These are the activations of a small network on made-up records, seen along a few directions, one row for each record.
After each row come some of the record's fields: N, L, W, P, T, H, E.
Other fields move the rows too, some of them a lot.
In the rows, 500 means zero.
Strong random noise was added to every row along 3 fixed directions; ignore it. To show where, here is one row again and again, with new noise each time:
[347 483 695 438 362 652 679 449 468 631 549 489 356 289 423 508 683]
[281 486 714 434 341 706 678 501 435 626 557 491 377 237 386 502 668]
[535 469 504 559 465 443 623 327 511 566 439 536 343 573 638 428 635]
[115 510 597 577 312 804 672 597 327 581 458 545 463 277 373 367 560]
[341 431 639 420 445 589 499 611 356 451 551 553 426 308 559 490 565]

[566 567 436 581 626 424 486 432 522 648 481 556 470 577 563 400 568] : N: n1 / L: l1 / W: w2 / P: p1 / T: t1 / H: h1 / E: e1
[324 494 331 671 469 560 435 735 375 236 441 481 733 395 379 484 279] : N: n5 / L: l2 / W: w2 / P: p1 / T: t2 / H: h2 / E: e1
[823 368 448 311 716 155 125 700 541 102 629 464 629 528 663 764 292] : N: n3 / L: l2 / W: w1 / P: p1 / T: t2 / H: h2 / E: e1
[646 454 358 599 570 297 462 422 514 334 450 484 508 621 665 497 454] : N: n3 / L: l2 / W: w2 / P: p1 / T: t2 / H: h1 / E: e1
[850 446 342 641 565 143 579 215 676 375 456 414 428 657 665 577 577] : N: n5 / L: l2 / W: w2 / P: p1 / T: t2 / H: h1 / E: e1
[267 530 235 861 370 603 627 567 428 361 302 488 670 525 360 348 325] : N: n3 / L: l2 / W: w1 / P: p1 / T: t2 / H: h1 / E: e1
[406 560 505 679 411 549 737 366 501 608 522 425 432 304 396 446 670] : N: n5 / L: l2 / W: w2 / P: p2 / T: t2 / H: h1 / E: e1
[498 531 297 776 413 458 693 338 571 484 360 432 523 601 450 420 493] : N: n3 / L: l2 / W: w2 / P: p1 / T: t2 / H: h1 / E: e1
[298 438 575 487 470 580 419 792 319 249 624 468 615 108 408 581 434] : N: n5 / L: l2 / W: w2 / P: p1 / T: t2 / H: h1 / E: e1
[723 530 456 413 653 333 348 487 612 518 537 491 534 628 528 574 461] : N: n1 / L: l1 / W: w2 / P: p1 / T: t2 / H: h2 / E: e1
[606 544 441 586 505 435 610 389 652 551 508 397 542 476 342 587 532] : N: n3 / L: l2 / W: w2 / P: p1 / T: t1 / H: h2 / E: e1
[657 476 422 590 502 362 605 247 549 506 438 495 382 683 709 441 592] : N: n3 / L: l2 / W: w2 / P: p2 / T: t2 / H: h1 / E: e2
[453 589 395 594 533 560 501 484 497 659 396 556 525 668 485 350 458] : N: n1 / L: l1 / W: w2 / P: p2 / T: t1 / H: h2 / E: e1
[428 497 548 476 610 507 394 560 321 542 535 658 420 468 740 332 589] : N: n4 / L: l1 / W: w2 / P: p2 / T: t1 / H: h1 / E: e2
[601 605 516 581 467 500 729 288 745 740 542 356 484 435 204 612 637] : N: n3 / L: l2 / W: w1 / P: p1 / T: t1 / H: h2 / E: e1
[457 472 704 268 415 641 483 619 547 464 643 403 559 288 279 721 482] : N: n2 / L: l2 / W: w2 / P: p1 / T: t2 / H: h2 / E: e2
[619 550 380 621 485 420 592 372 664 511 458 394 564 577 353 562 471] : N: n3 / L: l2 / W: w2 / P: p1 / T: t2 / H: h2 / E: e1
[507 512 433 636 448 471 617 423 558 468 470 424 518 453 410 512 509] : N: n3 / L: l2 / W: w2 / P: p1 / T: t2 / H: h1 / E: e1
[385 522 317 688 610 466 385 675 358 385 442 564 623 513 578 364 367] : N: n2 / L: l2 / W: w1 / P: p1 / T: t1 / H: h1 / E: e1
[567 531 552 402 452 513 522 514 671 537 566 376 590 418 221 695 469] : N: n3 / L: l1 / W: w1 / P: p1 / T: t2 / H: h2 / E: e1
[614 515 666 397 236 588 844 199 832 708 520 269 395 454 132 748 641] : N: n3 / L: l2 / W: w1 / P: p2 / T: t2 / H: h2 / E: e1
[465 536 577 349 509 573 389 674 555 512 587 436 629 394 264 642 397] : N: n2 / L: l1 / W: w1 / P: p1 / T: t2 / H: h2 / E: e1
[608 434 687 205 537 458 377 579 528 396 681 430 490 373 509 728 507] : N: n3 / L: l2 / W: w2 / P: p1 / T: t2 / H: h2 / E: e2
[575 486 550 421 535 421 441 556 545 406 616 434 540 361 427 646 504] : N: n3 / L: l2 / W: w2 / P: p1 / T: t2 / H: h2 / E: e1
[502 432 606 336 525 529 391 566 414 448 531 585 444 527 654 506 499] : N: n4 / L: l2 / W: w2 / P: p2 / T: t1 / H: h2 / E: e2
[192 585 212 802 326 759 593 605 442 471 205 495 720 733 280 290 199] : N: n2 / L: l2 / W: w2 / P: p1 / T: t2 / H: h2 / E: e1
[481 522 478 547 391 589 639 376 567 560 438 457 498 584 411 502 487] : N: n3 / L: l2 / W: w1 / P: p2 / T: t2 / H: h2 / E: e2
[312 511 574 555 514 615 538 540 308 585 534 631 411 357 631 328 640] : N: n1 / L: l2 / W: w2 / P: p2 / T: t1 / H: h1 / E: e2
[549 498 554 473 502 448 541 403 508 554 540 490 420 459 557 499 605] : N: n3 / L: l1 / W: w2 / P: p2 / T: t2 / H: h1 / E: e1
[670 440 397 588 517 290 523 409 579 326 485 433 506 520 568 579 497] : N: n3 / L: l2 / W: w2 / P: p1 / T: t2 / H: h1 / E: e1
[469 445 427 598 414 517 576 364 428 459 338 593 384 724 729 324 511] : N: n4 / L: l2 / W: w2 / P: p2 / T: t2 / H: h1 / E: e2
[513 525 527 538 530 467 583 440 531 568 562 442 460 388 462 535 598] : N: n3 / L: l2 / W: w1 / P: p1 / T: t1 / H: h1 / E: e1
[301 626 318 780 449 660 654 481 486 615 363 480 626 541 295 342 425] : N: n3 / L: l2 / W: w2 / P: p1 / T: t1 / H: h2 / E: e1
[814 460 609 451 561 215 601 232 656 511 657 392 320 364 597 671 762] : N: n5 / L: l2 / W: w2 / P: p2 / T: t2 / H: h1 / E: e1
[364 400 475 526 516 520 344 778 280 147 536 546 635 311 589 512 353] : N: n5 / L: l2 / W: w2 / P: p1 / T: t2 / H: h1 / E: e2
[525 547 312 644 514 463 489 499 562 445 400 454 633 648 407 477 347] : N: n2 / L: l2 / W: w2 / P: p1 / T: t2 / H: h2 / E: e1
[274 455 682 347 351 749 515 591 357 536 485 585 424 435 518 427 522] : N: n4 / L: l1 / W: w2 / P: p2 / T: t2 / H: h1 / E: e2
[575 513 740 401 340 528 811 273 714 663 673 265 362 167 212 752 781] : N: n5 / L: l2 / W: w2 / P: p1 / T: t2 / H: h1 / E: e1
[390 476 613 460 461 540 511 618 436 408 623 450 512 195 403 576 549] : N: n3 / L: l2 / W: w2 / P: p1 / T: t2 / H: h1 / E: e1
[419 457 368 667 491 498 494 495 340 359 383 607 481 601 731 306 452] : N: n4 / L: l2 / W: w2 / P: p2 / T: t2 / H: h1 / E: e2
[613 626 569 478 435 573 734 206 778 910 458 412 399 636 248 539 663] : N: n1 / L: l1 / W: w2 / P: p1 / T: t1 / H: h2 / E: e1
[483 512 272 731 553 434 481 387 373 484 291 678 444 831 830 173 474] : N: n4 / L: l1 / W: w2 / P: p2 / T: t2 / H: h1 / E: e2

Here are new rows. What are their fields?
[693 475 362 593 513 311 520 381 619 394 462 444 527 616 529 571 461] : N: n3 / L: l2 / W: w1 / P: p2 / T: t2 / H: h2 / E: e1
[475 492 634 309 532 589 392 572 443 595 535 599 457 542 568 482 518] : N: n1 / L: l1 / W: w2 / P: p2 / T: t1 / H: h2 / E: e2
[279 393 529 446 485 574 310 793 212 227 496 621 533 385 683 411 371] : N: n4 / L: l2 / W: w2 / P: p2 / T: t2 / H: h1 / E: e1
[700 529 639 357 440 453 663 274 765 642 609 305 433 435 277 748 631] : N: n3 / L: l2 / W: w2 / P: p1 / T: t2 / H: h2 / E: e1
[419 518 567 492 388 605 625 379 499 653 429 531 373 560 504 396 595] : N: n4 / L: l1 / W: w2 / P: p2 / T: t2 / H: h1 / E: e1
[146 465 703 395 299 834 574 658 304 505 531 532 450 263 428 438 530] : N: n4 / L: l2 / W: w2 / P: p2 / T: t2 / H: h1 / E: e2
[524 532 537 605 431 483 729 253 561 646 501 457 335 433 500 449 713] : N: n4 / L: l2 / W: w2 / P: p2 / T: t2 / H: h1 / E: e1
[518 558 552 379 624 493 352 658 532 565 618 473 594 404 374 594 457] : N: n2 / L: l1 / W: w1 / P: p1 / T: t1 / H: h2 / E: e1
[718 474 531 335 635 296 329 546 597 407 628 431 521 505 531 686 466] : N: n2 / L: l2 / W: w1 / P: p1 / T: t2 / H: h2 / E: e1
[455 544 531 426 564 539 375 648 461 536 567 529 565 421 430 508 453] : N: n1 / L: l1 / W: w1 / P: p2 / T: t2 / H: h2 / E: e1
[444 569 611 412 464 625 551 578 608 639 606 405 596 287 155 653 518] : N: n3 / L: l1 / W: w1 / P: p1 / T: t1 / H: h2 / E: e1
[606 476 886 261 429 540 722 331 658 681 780 338 318  74 306 788 851] : N: n5 / L: l2 / W: w2 / P: p1 / T: t1 / H: h1 / E: e2
[451 422 564 418 584 428 310 780 344 211 669 471 593 177 540 626 439] : N: n5 / L: l2 / W: w2 / P: p1 / T: t2 / H: h1 / E: e1
[601 477 814 236 436 538 617 323 597 694 669 454 280 323 487 633 780] : N: n4 / L: l1 / W: w2 / P: p2 / T: t2 / H: h1 / E: e2
[516 615 290 876 357 502 874 146 666 671 326 401 478 623 326 385 603] : N: n5 / L: l2 / W: w2 / P: p2 / T: t2 / H: h2 / E: e1
[340 553 322 732 583 531 432 703 360 374 473 528 694 378 426 405 372] : N: n5 / L: l2 / W: w2 / P: p1 / T: t1 / H: h2 / E: e1
[555 495 414 667 432 419 668 367 595 441 462 398 502 448 411 555 542] : N: n5 / L: l2 / W: w1 / P: p1 / T: t2 / H: h1 / E: e1
[322 390 635 335 400 625 372 830 376 219 592 452 623 209 374 661 345] : N: n3 / L: l2 / W: w2 / P: p1 / T: t2 / H: h1 / E: e1
[513 566 606 426 439 635 634 417 663 697 545 409 514 464 238 619 550] : N: n2 / L: l2 / W: w1 / P: p1 / T: t1 / H: h2 / E: e2
[671 523 435 616 600 302 591 260 551 597 506 495 366 571 686 438 668] : N: n3 / L: l2 / W: w2 / P: p2 / T: t1 / H: h1 / E: e1
[582 485 338 604 491 405 487 504 575 334 440 430 627 575 433 567 364] : N: n3 / L: l2 / W: w2 / P: p1 / T: t2 / H: h2 / E: e1
